These are the activations of a small neural network, seen along a few directions. Each row is one input.
Each table varies a few parts of the input and shows all the possible inputs, shuffled.
A made-up example of a description, with smaller parts first: one of 5 places around a ring, together with either a single point or one of 11 places around a ring or (one of 3 separate values, together with one of 6 places along a line).
Shared parts are said once, and a part with two or three values counts as separate values.
In the rows, 128 means zero.

Other details of the inputs vary at random and push rows far along three fixed directions, the same in every table; ignore that.

Rows:
r1: [127 169 127  59 102 130 114 124 154 148 169]
r2: [ 95 123 189  26  11 150  67 202  91 160  98]
r3: [144 131  95 211 217 129 172  85 155 128 139]
r4: [ 72 111 179 115  96 120 115 184  79  53 179]
r5: [ 54  73 177 205 157 142 111 166 101 117 106]
r6: [155 178 103  54  72 106 119 131 127 160 135]
r7: [155 108 115 187 213 138 178  83 143 128 141]
r8: [187 119 114 209 204 105 191  92 152 121 135]
r9: [101  63 162 159 132 158 116 148 111 112  72]
r10: [157 140 120 119 157 115 159  96 115  93 240]
r11: [ 66 114 155 115  97 119 105 194  76  58 172]
r12: [149 150  85 112 155  95 177 110 113  64 208]
r13: [ 66 141 165  46   7 130  61 210  77 159  88]
r14: [161 145  88 118 125 156 120  80 206 185  29]
r15: [182 122 105  85 116 165 112  70 199 188  38]
r16: [ 91  90 169 231 149 126 125 172  81 109  89]
r17: [188 122  85 228 192 100 180  69 133 131 126]
r18: [124 178 108  59  96 128  95 123 151 155 163]
r19: [ 91  84 161 218 141 127 117 178  89 120  83]
r20: [ 79  98 197 154  78 154  85 181 112 163  29]
r21: [ 96  69 173 170 134 159 120 147 102 104  72]
r22: [157  95 112 190 199 136 160  79 142 131 151]
r23: [175 141  89 132 116 129 115  85 174 214  29]
r24: [203 108 112 194 205 117 196  82 141 125 130]
r25: [ 92 110 181 125  91 105 115 202  68  83 184]
r26: [150 136  81 125 146  93 158 109 108  62 220]
r27: [144 163 121  46  93 128 136 120 162 119 148]
r28: [ 66 119 150 115  93 118 110 182  58  60 163]
r29: [139 165 105  50  83 123 102 126 152 125 145]
r30: [139 156 118 121 168 104 168 115 130  89 236]
r31: [176 115  66 183 191 118 156  60 163 127 101]
r32: [136 175 105  50  90 128 130 126 154 121 144]
r33: [137 153  84 124 163  94 144 103 109  97 234]
r34: [138 164  98 128 167 103 152 115 123  92 235]
r35: [ 50 114 152 145  92 172  73 148 119 190  18]
r36: [153 150 123  31  91 141 137 118 146 122 142]
r37: [ 74  64 170 189 139 143 116 163 112  97  80]
r38: [145 153 122  45  84 123 109 120 161 124 149]
r39: [119  77 172 173 145 139 131 162  92 130  75]
r40: [ 58  95 161 219 162 144 114 157  96 115 103]
r41: [155 146 123  27  83 141 121 120 146 127 139]
r42: [141 128 124 105 129 171 112  93 176 202  57]
r43: [ 55 128 155 123 110 122  99 187  76  90 192]
r44: [155 132 114 112 169 108 150 103 115  94 240]
r45: [ 67  88 131 203 156 144 112 139 102 141  84]
r46: [151 183 106  55  77 105 133 134 126 154 138]
r47: [156 186 116  65  87 111 131 141 137 143 150]
r48: [118 180  98  47  85 132 104 120 139 165 148]
r49: [159 140  78 111 119 154 121  74 192 191  19]
r50: [ 94  72 181 208 152 119 118 178  90 111  91]
r51: [127 126 127 136 139 149 105  98 180 188  73]
r52: [160 130 110 116 128 153 127  83 203 173  45]
r53: [160 177 114  60  75 107 104 137 140 153 148]
r54: [139 114 125 212 197 125 160  84 148 120 155]
r55: [191 127 121 116 152  90 161 118 103  89 224]
r56: [ 68 124 162 120  97 122 109 187  73  55 173]
r57: [132 149  92 132 139 159 128  82 177 206  48]
r58: [175 150 103 142 125 138 124  99 182 200  41]
r59: [178 149 121 127 150  83 167 125 119  87 223]
r60: [112  70 183 197 142 138 132 160  78 113  94]
Each input here is: one of 3 separate values, together with one of 4 places along a line, together with one of 5 places along a line.
- The inputs of r36 and r24 match in every part but the choice among 3 separate values. If r28 is changed in the same way as r36 into r24, which row does it become? => r17
- The inputs of r43 and r19 match in every part but the choice among 3 separate values. If r5 is changed in the same way as r43 into r19, which row does it become? => r25
- A walk changes only the place on the line of 5. It starts at r10 and steps to r22. List the rest of the walk in order. => r44, r42, r7
- Change only the choice among 3 separate values in r50. List by row number the other rows that result. => r38, r51
- Change only the place on the line of 4 in r36. List by row number the other rows that result. => r12, r27, r32
- Change only the choice among 3 separate values in r15. List by row number the other rows that result. => r44, r55

Rows:
r61: [112 176 125  42  77 121 105 143 137 124 184]
r62: [124  97 158 139 121 147 115 134 122 150  90]
r63: [125 133 106 132 155 136 133 100 143 135 145]
r64: [167 146  90 155 153 121 148  86 169 144 124]
r65: [132 146  99 115 139 125 129 101 141 133 161]
r66: [129 175 112  45  69 108 110 142 115 130 177]
r67: [174 140  87 149 154 117 150  89 145 147 120]
r68: [155 144  97 142 169 135 146  79 177 144 134]
r69: [185 130 102 143 152 119 153  88 148 152 123]
r70: [127 139 121 129 154 138 139 107 154 128 143]
r71: [ 38 101 168 145  97 153  75 184  88 139  65]
r72: [145 158 104 109 110 142 112  95 182 177  86]
r73: [147  96 136 180 177 108 157 128  93  90 177]
r74: [131 141 131  13  64 125 115 147 111  84 178]
r75: [126 130 109 134 156 149 133  91 154 152 119]
r76: [126 176 133  46  69 101 119 168 100 100 197]
r77: [ 99 103 173 132  87 158  93 168 133 180  10]
r78: [103  84 184 174 144 125 134 170  85  85 147]
r79: [ 82 106 157 180 143 106 132 179  75  78 146]
r80: [ 78 116 143 130  89 159  81 152 129 179  30]
r81: [165 121 135 137 126 144 129 107 167 174  69]
r82: [158 132 109 138 136 115 145 113 123 133 131]
r83: [125  81 147 169 167 119 161 142 100  43 150]
r84: [119 103 146 193 165 100 159 158  81  71 162]
- The inputs of r75 and r70 match in every part but one. If r71 is changed in the same way as r75 into r70, which row does it become? => r72
- What is each input in this table made of? => one of 2 separate values, together with either a single point or one of 11 places along a line
- Change only the choice among 2 separate values in r82. List by row number the other rows that result. => r84
